These are the activations of a small neural network, seen along a few directions. Each row is one input.
In each table, some parts of the input vary, and every possible input appears once, in random order.
A made-up example of a description, with smaller parts first: one of 5 places around a ring, together with either a single point or (one of 2 separate values, together with one of 4 places along a line) or one of 9 places along a line.
Shared parts are said once, and a part with two or three values counts as separate values.

Other details of the inputs shift rows strongly along two fixed directions, in all tables alike. That doesn't count.

A family of inputs:
r1: [ -2  -6   6  -7  -2   0   6  -2 -10   4  -2   4  -9   0]
r2: [ -6  -2  19 -43 -12   3   7   0 -20  10   2 -16  -3  -6]
r3: [ -5   6  18   8   4  16 -24  10   5   6  -6  23 -15  -3]
r4: [ 2  0  6 13  5  1 -1  5  8  1 -6 13 13  6]
r5: [-10   1  21 -48  -5   4  -7 -17 -15   1  -9 -44 -14 -17]
r6: [ -9  -9  -6 -23 -13  -3   8 -12 -17  -1   1 -16   7  15]
r7: [ 3  3  9 10  1  2  1  8 10 -4 -5 12 14  3]
r8: [  2  -8 -15  15   4  -7  10  -5   6  -9   1   9  10  10]
r9: [ 15  -2 -38   6  -2 -20  18  -5  -2  -6  20 -19   6   9]
r10: [  5   1 -43   3   1 -16  11   6   5 -10  21 -26   3   4]
r11: [ -3   7  27   7   4  16  -6   5  -2   8 -13  30  -9  -6]
r12: [  1   2 -41  26   8  -7   6   0   6 -10  17  -7  -2   5]
r13: [  2   2  15   4  -4   8  -8   3  -3   7 -10  22  -9  -2]
r14: [-17   4  27 -31  -2   9  -9  12  -7  12  -5  -3 -12 -12]
r15: [  5   9  -9  28  11  -3 -11  12  14  -3   7  12  -2  -4]
r16: [ 3  2 15 27  9  3 -7  8 15  1 -9 30 14 -1]
r17: [  8   2 -14  14  -5  -1   2  -5   2   0   5   9  -2   7]
r18: [ -7   0 -20 -21  -1 -11   5  -1  -9   1  16 -26  -5   2]
r19: [ -3   1  25   6   1  10  -4   9   8   3 -10  19  13  -4]
r20: [ -9   5  22  10  10  12 -17  13   4   4 -11  26 -17  -8]
r21: [  1   6  28  14   4  10  -9   9   4  13  -8  27  -2 -10]
r22: [ 14   2 -17  20   0  -8  10   6  12  -2   9   4   6  -2]
r23: [  5   1 -44  20   1 -11   0   0   6 -11  15  -8  -3   8]
r24: [ -2  -7  32 -34  -4   6  -3 -20  -7   0 -22 -25   4 -11]
r25: [ 11  -2  -3 -24  -4  -5   8 -24  -9  -4  -2 -41  -1 -10]
r26: [  7  -7 -17  28   7  -4   6  -4  13 -10   4  13  12  12]
r27: [ -9 -14  -3 -30 -16  -5   8 -11 -18  -1   0 -21   3  17]
Description of these inputs: one of 3 separate values, together with either a single point or (one of 2 separate values, together with one of 4 places along a line).
Changing only the choice among 3 separate values turns r18 into r21. The same change can be made to r15. Which row results?
> r9
Change only the choice among 3 separate values in r3. List by row number the other rows that result.
> r6, r17
Start at r23 and move only the place on the line of 4, one step at a time. The first step leads to r20. Which rows follow, in order?
> r15, r10
Change only the choice among 2 separate values in r19. List by row number the other rows that result.
> r7

A family of inputs:
r28: [ -1   9  44 -15  -1  10 -13   5   1  12 -16   2  -5 -21]
r29: [  9   6 -26  38  10  -6  -5   4  19  -5   6  13   2   5]
r30: [ 14   7 -23  47  15  -1  -2   8  22  -5   5  24   0   0]
r31: [ 7  6 -8 44  7  3 -9 13 20 -5 -1 34  6  4]
r32: [ -8 -10 -28 -32 -11 -14  20  -8 -24  -4  21 -36  -4  11]
r33: [ -4 -13 -28 -35 -14 -17  20  -8 -21  -3  21 -35   6  17]
r34: [  6  -1 -22 -33 -10 -12  13 -18 -11  -6   8 -47  -1  -3]
r35: [ 11   7 -20  40  12  -3  -3   7  19  -5   6  22  -1   0]
r36: [ -5   7  57 -12   1  20 -20   3   3  12 -25  12  -8 -23]
r37: [ -3 -11 -31 -27 -13 -17  19  -8 -16  -2  18 -33   8  19]
r38: [-14  -2  40 -25  -7  13  -7   9 -14  14  -9  15  -4  -2]
r39: [ -3  -2  18 -20  -1   7  -5 -12  -3   1 -12 -15  -1 -10]
r40: [-15   4  42 -14   0  15 -19   9  -7  14 -15  19 -13  -9]
r41: [-12  -3  17 -18  -4   8   0   4 -15   7  -2   1 -11  -1]
r42: [ -8   2  46 -25   4   9  -8  -1  -5   8 -18  -4   0 -16]
r43: [  8  -6 -25 -13   3 -15  16 -18   1 -15   7 -37  11   4]
r44: [ 19   4 -23  39  14  -4   0  -8  30 -17  -2   3  12  -1]
r45: [  7   3 -23  40   5  -4  -2   8  18  -6   3  20   8   9]
r46: [-12   0  41  -8  -3  18 -10  12  -8  12 -17  27  -9  -6]
r47: [  7   5 -30  41   8  -5  -1   6  18  -7   8  14   5   8]
r48: [ -1 -14 -28 -35 -13 -15  26  -8 -23  -1  20 -34   4  15]
r49: [ -5  -9 -30 -31  -8 -17  15 -10 -20  -4  21 -37  -4   8]
r50: [ -6 -11 -26 -28 -13 -14  17  -6 -20  -5  17 -29   3  13]
r51: [ -3   2  26 -28  -7  13  -9 -12  -6   4 -17 -13 -10 -13]
r52: [ 14   3 -22  43   8  -4   4  10  20  -5   9  27  10   7]
r53: [  7   6 -21  41   9  -1  -3  10  17  -7   8  23   3   3]
r54: [ 22   3 -19  49   8  -6   1 -11  16  -9  -3  20   9   7]
r55: [ -6   7  54 -13   4  18 -18   2   1  12 -25  11  -4 -22]
r56: [-6  1  1  5  0  3 -5  6 -1  1  2  8 -3  2]
r57: [-17  -1  46 -16  -5  17 -12  12 -11  13 -16  24  -9  -6]
Describe the family of inputs behind these rows.
> either a single point or one of 9 places around a ring or (one of 4 places along a line, together with one of 5 places along a line)

A family of inputs:
r58: [ -8  -6  44  -9 -13  15 -15  -7 -18  21 -19  28  -9   8]
r59: [ 12   9 -38  46   4   3 -12  11  38 -13   2  24   5  10]
r60: [  9   0   6  21  -1   4   2  -6 -10  10  -3  34  -4  12]
r61: [ 13   1 -35  58   8  -4  12  14  14 -12  10  36   0   9]
r62: [ 18  14 -30  55  22 -18  -1  18  22  -3  21  23  -4 -10]
r63: [-15   3  37 -12 -14  21  -6  11 -24  14 -12  30 -18  -4]
r64: [ 10  12  22  11   1  18 -22 -16  12   3 -23   0 -17 -25]
r65: [ 15   0 -31  60   6  -9  -8  -6  23  -7  -3  32  13  27]
r66: [ -3 -10   8  22  15   2   3  -4  -2  -2  -3  28   4  17]
r67: [ -5 -24 -13 -50 -13 -18  32 -21 -46   5  14 -31  -6  23]
r68: [-11  -5 -55 -15   6 -34   9  -6  -9 -13  33 -51   6   9]
r69: [ 16 -10  -9   3   8 -14  24 -12  11 -17   7 -17  32   5]
r70: [ 24  14 -36  59   4  -5  -3  20  36   1  13  19  15   1]
r71: [-10  16  40 -14  -1   7 -18  14 -16  22   0  17 -23 -23]
r72: [ -9   2  -2  24  -9   6 -15  10   6  -4  -9  23  -2  12]
r73: [ 28  -5 -26 -18 -13 -21  33 -21  -8 -10  14 -35  26   5]
r74: [ -5  15   2  21   5  -7 -26  13  14   5   3   9  -7  -7]
r75: [-22 -15  24 -20   2   4  -6 -11 -20   6 -15   7   3  18]
r76: [ 20   7 -43  52   0   5  -5  10  34  -9  10  28   3   5]
r77: [-17  -2  38  -8 -20  22 -17  11 -18  14 -16  26 -14  -1]
r78: [  9   0  54 -16 -15  12  -8  -5   1  12 -25  10  17 -11]
r79: [-7 -2  1 11 12 15 -2 14 14 -7  2 22 -4  0]
r80: [ -6  -9 -12 -57 -12 -16  30   6 -28   9  22 -45  -2   1]
r81: [-17  -4  -1  23   6   9 -10  11   4  -9  -9  24   4  10]
r82: [  4 -13  -1 -54 -23 -19  17 -24 -14  -6  -2 -55  26  11]
r83: [ 24   3 -56 -11  -3 -17  22 -35  -8 -16  16 -57 -10  -7]
r84: [ 28 -15 -40 -20  -7 -31  46 -21  -6 -16  21 -45  29   9]
r85: [ -7   6  32 -23  -9  26  -8  12  -9  14  -8  25 -19 -11]
r86: [ 13   8 -28   3  -4  -9  16  11   1   6  21 -10   5   0]
r87: [-24  -2  23 -30   2   7  -7  16  -2  10  -5 -11   7  -3]
r88: [  2   8  47 -14  10  20 -11  -9  -3   7 -28   3 -27 -32]
r89: [-18   2  44 -16   9  14  -6  24  -1  14  -6  11  -1 -10]
r90: [-12  -2  36 -25  -2  22  -4  16  -7  12 -11  25 -19 -12]
r91: [ -4  13  16   9  -2  -1 -23  12   1  15   4  12 -13 -15]
r92: [-10 -12 -29  11   2  -7  17   2  -8 -16  17  -3   2  16]
r93: [-20  -9 -12 -48   1 -23  12  -3 -30  -1  30 -50 -10  -1]
r94: [-25  -7  17 -34  -1  17 -11   7  -5   0  -9   0  -5   1]
r95: [ -3  -1 -37 -22 -13 -20  11   3   1  -1  19 -43  11  13]
r96: [  9  -2  19  15  11   1  -2  -4  24 -10 -18  11  35  -2]
r97: [-13   2  24 -24  11  12 -16 -21  -1  -5 -25 -27 -12 -19]
r98: [ -8   0  26 -23  13  11  -5 -19  -5  -6 -15 -25 -17 -21]
r99: [ 24  18 -29  58  16   0 -19 -15  42 -19 -14   1  -2 -10]
Changing only one part turns r77 into r92. The same change can be made to r91. Which row results?
> r93
Describe the family of inputs behind these rows.
> one of 6 places around a ring, together with either one of 2 separate values or one of 5 places along a line
Change only the place on the line of 5 in r62. List by row number the other rows that result.
> r61, r67, r80, r90

A family of inputs:
r100: [  5   5   8  22   8   5 -12  -5  18  -6 -14  12   6  -5]
r101: [ 10  -1 -13  32   5   5  -2  -4  13  -9  -6  19   6   7]
r102: [ -2   5  30 -17   6   7  -7   0   5   6 -13  -8   0 -18]
r103: [-10   0  34 -26   1  11 -12  -7  -7   6 -16  -6 -11 -11]
r104: [ 23 -10 -48 -19  -7 -30  36 -27  -4 -16  19 -57  25   9]
r105: [-10   6  38 -19   2  15 -16  -1  -6   7 -17   2 -16 -20]
r106: [ -8 -11  23 -22 -12   4   6  -2 -22   9  -7   8  -1  11]
r107: [ -3   3  -2 -29  -5  -2  -4 -12 -12   1   2 -31 -17 -11]
r108: [-11  -3  -8 -16  -4  -6   7  16 -13   5  19  -4  -4   3]
r109: [ -8   3  -4 -11  -6   3  -7  -4 -11   4   2 -10 -21  -4]
r110: [-14  -7  12 -20  -7   4  -4  -9 -14   1  -8  -8  -4   6]
r111: [ 25  10 -48  39  15 -17  10  -2  30 -17  17 -17  12  -8]
r112: [ 9 -3  3 21  0  4  1 -9  2 -2 -9 20  4  8]
r113: [  2  13   4  55  15  12 -17  22  22   2  -5  52  -8  -5]
r114: [ 10 -12 -41 -24  -9 -19  23 -27  -9 -17  12 -49  11  12]
r115: [-12   0  16  -7   1   5  -4  19  -4  10   4  18  -2   2]
r116: [ 10   7 -54  35   3 -17   8  17  14  -4  32   4   2   7]
r117: [-22  -6  33 -26  -8   9  -8   6 -18  11 -11   8  -6   6]
r118: [ -8   3   7   0   1   8  -8  -1  -6   1  -4   5 -16  -4]
r119: [ -3   2  29 -21   1   3  -5  -4   2   1 -13 -15   9 -12]
r120: [  1   8 -22  26   2  -2  -6  11   6   1  10  14 -12   2]
r121: [ 19  12  22  40  15  12 -11   6  36  -3 -21  30  16 -16]
r122: [-11  -8 -12 -17  -4  -5   7  -1 -16   1  10 -11  -6  12]
r123: [ 24  -4 -57  41   2 -23  26   4  13 -13  28   8  26  24]
r124: [-12  -8  -2 -29  -7   0   2 -11 -20   1   2 -20 -11   6]
r125: [ 4  7 17 45  9 12 -9 28 24  5 -6 58 11  2]
r126: [-10  -3   8  -1  -2   0  -1  17  -1   5   5  15   8   8]
r127: [  7  -5  14 -14  -5   0   6 -18  -7  -1 -11  -9   5   0]
r128: [  5   6 -12 -24  -2  -9   4  -7  -2   0   9 -41  -4 -16]
r129: [-11  -6  23 -14  -8  10  -1   5 -12   8  -9  15  -3   7]
Changing only one part turns r107 into r100. The same change can be made to r109. Which row results?
> r110
Describe the family of inputs behind these rows.
> one of 5 places along a line, together with one of 6 places along a line
Start at r125 and move only the place on the line of 5, one step at a time. The first step leads to r129. Which rows follow, in order?
> r101, r114, r121
Change only the place on the line of 6 in r113. List by row number the other rows that result.
> r106, r117, r120, r122, r129
Change only the place on the line of 5 in r124. List by row number the other rows that result.
> r102, r103, r115, r122

A family of inputs:
r130: [  2  -8 -20  16   4  -9  10   4   7  -7   6   5  15  19]
r131: [  5   0 -14  23   2  -3   7   3   3  -5   5  14   3   3]
r132: [-11  -2  27 -30 -14  10  -3   2 -14  14  -8   4  -3   3]
r133: [ -8  10  21  22  10  10 -17  17  12   3 -10  26  -9  -9]
r134: [  8  -3  -2 -34  -5 -19  13 -16 -15   0   7 -41   9  -3]
r135: [ 14  11  -3  22  16   4  -6   6  28  -9  -9  10   6 -15]
r136: [-12 -12  35 -34  -9   9   5  -1 -25  13 -11   5  -4   4]
r137: [-5  2 16 20  7 10 -9 11 11  2 -8 31  6  5]
r138: [ -1  -8 -35 -29 -16 -14  14  -8 -18  -4  22 -39  -1  11]
r139: [ -4   1  12 -14  -1   9 -13 -23  -7  -1 -20 -20 -11  -7]
r140: [-15   4  30 -34  -7  11 -15   5 -14  18  -7  -2 -19 -12]
r141: [ 6 -1  9 19 -1  6 -4 10 10  5 -7 27  9  7]
r142: [ -4  10  29  20   8  16 -14  14   5   8 -13  33 -16 -14]
r143: [ 18  -7 -61  24   2 -19  26 -10   4 -15  24  -9  14  21]
r144: [ 12  11  27  23  15  15 -10   5  27   1 -17  16   6 -21]
r145: [ 5  6  0 30 -2  4 -8 10 14  1 -3 27  5 -2]
r146: [-13  -4  26 -31  -7   9  -2   0 -23   8  -2  -2 -13  -4]
r147: [ -3  -4 -22 -20  -2 -10  10  -7 -16   1  17 -24 -14   0]
r148: [  5   0 -37  29   8 -10   3   3  13 -14  17   0   8   9]
r149: [ -8  -6 -34 -20   1 -16   8  -5  -9  -4  21 -34  -5   7]
r150: [  9   9 -26  28   1  -6  -2   9  14  -4   9   3  -3   0]
r151: [-22  -7  25 -31  -8   4  -3   4 -19   6  -5  -4  -2   0]
r152: [  3  -9  13 -22  -9   0   2 -27  -8  -8 -14 -18   0   2]
r153: [ 20   4 -17  22   6 -10   8  -6  20  -9   4  -8  17  -7]
Describe the family of inputs behind these rows.
> either one of 2 separate values or one of 4 places along a line or (one of 3 separate values, together with one of 6 places along a line)
List by row number the other inputs of the same sort as r153.
> r134, r135, r144
List by row number the other inputs of the same sort as r139.
> r152
Change only the choice among 3 separate values in r146. List by row number the other rows that result.
> r138, r148
